Each row below holds a small network's activations on one input, seen along a few directions.
Each table varies a few parts of the input and shows all the possible inputs, shuffled.
Descriptions start from the smaller parts, as in this example, which fits no table here: line(4) and (point or (values(2) and ring(5)) or ring(11)).
Shared parts are said once, and a part with two or three values counts as separate values.

Other details of the inputs shift rows strongly along two fixed directions, in all tables alike. That doesn't count.

Rows:
R1: [-10 -25  -4   5  14  -5 -28  16  -5  -2   2   0 -12]
R2: [-26   3  21 -11 -37 -18  -8 -22  25 -60  29  -4 -17]
R3: [ -2   6   3  -4  -4   4  15 -12  -5   9 -14  19   8]
R4: [ 24   9   8   0 -32  22  22 -16 -35   8 -31   5  15]
R5: [ -3   0   1  -1 -11   9   9   5 -21   1  -2   6  20]
R6: [ -1  -3 -35  28  76 -49 -23  54  29  21  31 -22 -10]
R7: [ 12   9 -10   8  18   3  15   5  -8  34 -19  20   6]
R8: [-13   4  15 -11 -29   3 -16 -19  32 -36  15 -17   3]
R9: [-28  -1  13   0 -30 -15  -9  -7  11 -47  14  -4   2]
R10: [ 25  11 -10  -1  11   6  12  17 -19  29  -1  11   0]
R11: [-14   5  24  -2 -35 -24 -20 -34  40 -56  15   2  -3]
R12: [-2 14 -7  0  1 13  1  7  5 15 -9 -4 -2]
R13: [  0  12  -4  -1   1   2 -12   3  18   1   3 -12  -1]
R14: [19  2 -6  1 18  3 13  1 -3 30 -9 14 16]
R15: [ 24  -2  -9   7  16   6  20   7 -19  27 -13  -9  12]
R16: [ -1   1 -34  21  78 -44 -10  47  33  24  37 -16 -31]
R17: [  6  -1   2   1  -6   8  19 -12 -18   2 -10  -8  10]
R18: [ 10   0  -3  -3  12 -10   1  10   9   0  23  -3  -5]
R19: [ -1  15   5 -16 -31  40  19 -11 -24  17 -27  10  14]
R20: [-21   3  14   6 -33 -15 -13  -4  13 -47  11  -2  -1]
R21: [ -4 -23  -1   1  22  -5 -22  -5  11   6  -4  11 -16]
R22: [-10   5  -8  -5  15   4  -5   3  17   7  11 -16   2]
R23: [  0  -1 -15   1  39 -17   3  19  10  13  29  -7 -10]
R24: [-26  -1  23   8 -37 -31 -16 -30  39 -76  19 -25 -19]
R25: [  5  -8  11 -20 -25  51  -6 -13 -30  18 -35  14   0]
R26: [ -7  -2  -7   9  16 -16   9   1   4  -3   1 -17  -7]
R27: [ 13 -23  -6   5  20  13  -1   5 -29  32 -24  -2 -11]
R28: [ 3  1 -3 -1 14  0 12 -7  0 17 -3 12 13]
R29: [ 14 -14  11 -18 -29  37   3 -10 -42  12 -21  27  -8]
R30: [ 15   3   9  -6 -34  26  16   1 -37   7 -18  16  31]
Description of these inputs: values(5) and (point or ring(5)).
The inputs of R13 and R10 match in every part but the values(5) part. If R8 is changed in the same way as R13 into R10, which row does it become? -> R18
Which other rows agree with R3 in the values(5) part? List them by row number. -> R7, R11, R14, R21, R28
A walk changes only the ring(5) part. It starts at R4 and steps to R24. List the rest of the walk in order. -> R26, R17, R15

Rows:
R31: [  0   7  14 -18 -31  18  -3 -25  -1 -21   5  -3 -11]
R32: [-19 -21  -7  27  55 -73 -54  22  74 -44  51 -50 -33]
R33: [ -9  -4  11  -3 -26   3 -17   7   7 -32  16   0  -7]
R34: [  8  -5 -12   5  32 -12  -7  21  -5  11  18 -13 -20]
R35: [  1  -6  16 -13 -32   7  -5 -17 -17 -29   2 -11   0]
R36: [ 26  10 -36  16  63  15  21  32 -25  86 -41   9   6]
R37: [  7  10  -1 -13  -5  15   7  -9 -15  22 -15  30   5]
R38: [-26  -9 -17  13  49 -57 -29  22  41 -26  48 -34 -43]
R39: [ 31   8 -14   3  18  21   8   9 -12  43 -24   9  -1]
R40: [-11   5 -16  -1  33 -17  -8   8  21   8  18 -16 -28]
R41: [-21  -1   5   1 -23   5  -4   5  -7 -22  -3   3   3]
R42: [-12 -17 -10  17  36 -27   3  16  13  -1  11  -6 -13]
R43: [-16   7  17 -11 -25   4  -5 -29   4 -20  -8  17   7]
R44: [ -7   1  16 -17 -36  23 -12 -11   9 -19   0  -3  10]
R45: [  7   0  10 -16 -15  12  -8 -19  -1  -2  -3  11  13]
R46: [-24   3 -15   6  32 -10 -13  22  28   8  10 -12  -8]
R47: [ -6   7  15 -14 -38  24 -10  -9   9 -19   4   6   0]
R48: [ -6  -1   9  -5 -20 -10  -7  -9  -8 -19   4  21  -4]
R49: [  4  -3  14   8 -18 -10 -17  -5   8 -28   5  -4 -13]
R50: [ -8 -10  10  -4 -15   8   7 -24  13 -13  -3  -2   6]
R51: [ 10  -9  -1   2  -2   7  23   8 -23  18 -12  19  -4]
R52: [  4 -10  13  -8 -18  -4 -14 -11  -8 -20   6   8  10]
R53: [  7   1  16  -7 -32  12 -10 -25  10 -18 -13  -6   5]
R54: [ 11  -7  -3  -4  -6  21   1  21 -25  18  -9   3  14]
R55: [  2  -1  -6  16  11  -6   3   9 -14  11 -20   1  -1]
R56: [  6   2 -14   3   9  15  10  33 -30  37 -13  16   1]
R57: [ -2   2  15   2 -37  -2  -3 -13  -7 -25 -12   8  -9]
R58: [  9 -16  -2   6   2  10  20   1 -24  17 -15   7  13]
R59: [  9  29  -2   2 -20  12  29  14 -15  14  -1   4  31]
R60: [  8  -6  -1  -1  -4   9   4  -5 -32  12 -15  18  22]
R61: [ 10  -4  13 -10 -18  19  12 -15   4  -2  -2  12  -4]
R62: [  9 -10  14 -12 -16  17  10 -17   4  -2  -7   3   7]
R63: [  8  -7  -6  16  10  -3  -2   6 -13  13 -16  -7   7]
R64: [-17   9  13 -14 -39  17  -5  -9   9 -17  -2  10  -3]
R65: [-15  -3  18  -7 -27   9  13 -27   9 -22 -10   8   0]
R66: [ 25  24 -32  28  54 -27  20  37   7  49   4 -14  12]
R67: [ -5   0 -21   6  39   9  -4  27   5  40  -2  -9   9]
R68: [-10   1  17 -10 -26   7  -9 -32   5 -18  -4  10  15]
R69: [-33 -18 -15  19  54 -62 -39  15  51 -38  52 -51 -30]
R70: [  5  10   6  -2 -21   9   2 -15   4  -2 -20   9  -7]
R71: [  4  -3  18  -8 -32   2 -10 -16 -10 -29   7  20   1]
R72: [ 16 -14  -4   8  22  -3  10  18  -6  18   7   6  -9]
R73: [-11   2   8  -9 -14  10  -3 -24   2 -13  -1 -14   1]
R74: [ -1  -5  -2   2 -14  22   5  11 -28  14 -15   5  19]
R75: [  7  27   5  -3 -22  -8  20 -11  -5 -11   9  11  28]
R76: [ 32   4 -33  15  54  21  18  24 -27  85 -40   3  16]
R77: [-12  10   8 -10 -14  15   8 -20 -10  -3 -12  -2  -3]
R78: [ 30  27 -49  15  78 -12  38  49 -21  76   6 -16  12]
R79: [  8  -3 -26  10  49  -9   6  26 -25  43 -11  17   6]
R80: [-16   1  13  -6 -30   3   3 -18 -19 -31  -6  -3  -5]
R81: [ -6  -1  11 -16 -16   3 -12 -22  13 -26  11 -20  -7]
R82: [  5 -20  14  -4 -19   0   4  -8  -2 -21   4  -1   2]
R83: [-26 -10  -9   9  55 -64 -53   8  86 -40  66 -26 -36]
R84: [  8   1   2  -8  -7  20  24  -6  -9  21 -17  20  -3]
R85: [  4  17  15  -1 -36  -6  33 -18   8 -30  10   1  20]
The inputs of R68 and R73 match in every part but one. If R48 is changed in the same way as R68 into R73, which row does it become? -> R38
The inputs of R61 and R39 match in every part but one. If R42 is changed in the same way as R61 into R39, which row does it become? -> R55
What is each input in this table made of? -> values(5) and (point or (values(2) and ring(5)))
Change only the values(5) part in R77. List by row number the other rows that result. -> R36, R43, R46, R65
Change only the values(2) part in R46. List by row number the other rows that result. -> R41
